These are the activations of a small neural network, seen along a few directions. Each row is one input.
In each table, some parts of the input vary, and every possible input appears once, in random order.
Descriptions start from the smaller parts, as in this example, which fits no table here: one of 4 places along a line, together with either a single point or one of 11 places around a ring or (one of 3 separate values, together with one of 5 places around a ring).
Shared parts are said once, and a part with two or three values counts as separate values.

Other details of the inputs vary at random and push rows far along two fixed directions, the same in every table; ignore that.

Table:
R1: [ 3.12  0.46 -1.65  3.63 -0.72 -1.05  3.41 -0.37  4.67 -1.50  2.17  0.43]
R2: [-8.14 -1.61  2.37 -4.25  5.02  1.78  0.90  2.07 -1.83  0.46  0.31 -1.22]
R3: [ 4.60  0.52 -0.97  1.55 -4.67 -0.82 -2.36 -1.51 -2.77  0.38 -0.61  1.22]
R4: [ 2.43  0.03 -2.51  2.00 -2.52  1.63  2.40  0.27  2.80 -2.04  2.81  1.55]
R5: [-4.70 -0.37  3.88 -5.20  5.38 -0.71 -5.51  0.13 -3.41  2.82 -6.45 -2.10]
R6: [ 6.01  0.99 -1.60  1.03 -3.14 -1.22 -3.45 -2.50  0.47  0.78 -0.44  1.10]
R7: [-7.49 -1.20  0.93 -2.32  5.00  1.76  5.65  2.56  1.01 -1.17  1.80 -1.19]
R8: [ 5.31  1.24  0.34 -2.38 -1.30 -2.27 -7.73 -3.41 -3.46  2.60 -5.59  0.20]
R9: [-8.37 -1.21  2.70 -1.53  4.59  1.26  2.64  3.35 -0.22 -0.02  0.72 -1.92]
R10: [ 3.96  0.74 -0.62 -1.99 -2.08 -1.30 -3.67 -2.73 -4.03  1.40 -2.76  0.94]
R11: [-5.34 -0.68  3.92 -3.12  2.95 -0.64 -3.88  1.22 -4.39  2.58 -3.72 -1.97]
R12: [ 1.44 -0.33 -2.71  1.64 -3.04  1.79  4.07  0.19  0.75 -2.49  4.21  2.10]
R13: [ 2.86  0.51  1.53 -0.73 -1.69 -1.48 -7.07 -1.28 -2.96  2.32 -4.65 -0.47]
R14: [-1.27  0.07  0.90  1.51  0.96  0.09  0.86  1.23  2.33 -0.32  0.52 -0.84]
R15: [-5.79 -0.79  0.52 -0.41  3.98  1.92  3.93  2.61  3.61 -1.07  2.55 -0.92]
R16: [ 2.06  0.28 -3.00  2.31 -2.32  1.04  6.08  0.11  1.64 -2.44  2.99  1.68]
R17: [ 2.90  0.68 -0.12 -0.20  0.35 -1.77 -2.24 -1.84  0.55  0.88 -1.94 -0.12]
R18: [-0.45 -0.15 -1.92  3.07 -0.86  1.08  5.97  1.21  3.10 -2.27  5.13  0.47]
R19: [ 4.18  0.60 -1.58  1.50 -2.65 -1.01 -0.43 -1.87 -0.21  0.14  1.78  0.82]
R20: [ 5.89  0.53 -2.40  1.90 -5.68 -0.27 -0.98 -1.99 -1.80 -0.70  0.97  2.20]
R21: [ 1.32 -0.07 -0.33  0.05 -1.48  0.64 -1.74  0.07 -0.04 -0.22 -0.84  0.45]
R22: [-0.80 -0.02 -0.99  3.39 -0.89  1.46  4.58  2.31  3.78 -2.42  2.89  0.01]
R23: [-0.85  0.14  0.33  1.27  1.05  0.01  0.96  0.52  2.78 -0.16  1.16 -0.58]
R24: [-2.87 -0.35  2.98 -2.71  3.76 -1.91 -2.39 -0.36 -2.34  2.45 -3.00 -1.84]
Description of these inputs: one of 2 separate values, together with either one of 4 places along a line or one of 8 places around a ring.
Q: The inputs of R10 and R8 match in every part but the choice among 2 separate values. If R19 is changed in the same way as R10 into R8, which row does it become?
A: R15
Q: Change only the choice among 2 separate values in R13. List by row number the other rows that result.
A: R3

Table:
R25: [ 4.36  0.78 -3.03  0.05 -2.55  0.48  1.01 -1.87  0.15 -0.92  1.07  1.89]
R26: [ 1.43 -0.02 -2.14  1.87 -2.55  0.84  3.56  0.23  0.92 -1.85  2.83  1.20]
R27: [ 1.35  0.31  0.33  0.60 -0.17 -0.73 -1.87 -0.29  0.73  0.66 -0.95 -0.49]
R28: [ 1.65  0.47  0.41  0.25  0.25 -1.66 -1.54 -1.26 -0.07  1.13 -0.96 -0.22]
R29: [ 1.60  0.39 -1.59  2.97 -1.30  0.37  2.78  0.40  3.28 -1.65  2.34  0.36]
R30: [-1.25 -0.42 -0.74  0.10 -0.19  0.87  2.82  0.70 -0.26 -1.06  1.85  0.36]
R31: [ 1.94  0.27  0.72 -1.69 -0.81 -1.62 -3.96 -1.99 -3.84  1.82 -2.22 -0.04]
R32: [ 1.52  0.55  0.57  0.52 -0.22 -1.12 -2.04 -0.66  0.30  0.90 -1.28 -0.50]
R33: [ 1.79  0.29  0.76 -1.49 -1.04 -1.29 -3.93 -1.60 -3.56  1.70 -2.36  0.02]
R34: [ 1.72  0.51  0.58  0.29  0.02 -1.45 -1.98 -1.10 -0.06  1.19 -1.31 -0.42]
R35: [-2.51 -0.35  1.61 -2.24  1.27  0.18 -1.93  0.50 -2.80  1.07 -1.87 -0.58]
R36: [-7.73 -1.44  2.53 -3.43  4.07  2.08 -0.08  2.72 -1.70  0.38 -1.22 -1.11]
R37: [ 3.40  0.32 -2.04  1.65 -2.95 -0.16  1.63 -1.12 -0.35 -1.04  2.01  1.21]
R38: [ 1.50  0.05  0.96 -1.22 -1.45 -0.45 -4.73 -1.17 -2.86  1.46 -2.49  0.31]
R39: [-7.22 -1.20  2.57 -3.25  3.81  1.63  0.54  2.49 -1.84  0.38 -0.94 -1.26]
R40: [ 1.68  0.29  0.83 -1.31 -1.40 -1.07 -4.84 -1.40 -3.46  1.67 -2.87  0.15]
R41: [ 1.88  0.33 -1.51  2.60 -0.98 -0.18  3.15 -0.05  2.81 -1.08  2.41  0.51]
R42: [-6.33 -0.75  1.71 -0.96  4.35  1.35  2.71  2.67  1.75 -0.44  0.53 -1.56]
R43: [-6.28 -0.99  1.79 -1.15  4.09  1.66  1.89  2.94  2.24 -0.65  0.59 -1.45]
R44: [ 3.26  0.51 -1.63  2.65 -1.75 -0.86  2.03 -0.93  2.37 -0.73  1.98  0.74]
R45: [ 0.42 -0.18 -1.49  0.18  1.17  0.61  3.24  0.00  3.07 -1.69  1.12  0.54]
R46: [ 1.79  0.11  0.95 -1.52 -1.33 -0.97 -5.24 -1.31 -3.50  2.04 -3.12  0.10]
R47: [-1.56 -0.21 -0.77  1.89  0.69  1.45  3.67  1.93  3.68 -1.95  2.57 -0.11]
R48: [ 1.59  0.36 -1.39  2.63 -1.04  0.04  3.11  0.15  2.99 -1.33  2.29  0.35]
Q: Describe the family of inputs behind these rows.
A: one of 2 separate values, together with either a single point or one of 11 places along a line
Q: The inputs of R27 and R46 match in every part but the choice among 2 separate values. If R44 is changed in the same way as R27 into R46, which row does it become?
A: R37
Q: Change only the choice among 2 separate values in R48. List by row number the other rows that result.
A: R26
Q: Change only the choice among 2 separate values in R39. List by row number the other rows that result.
A: R32
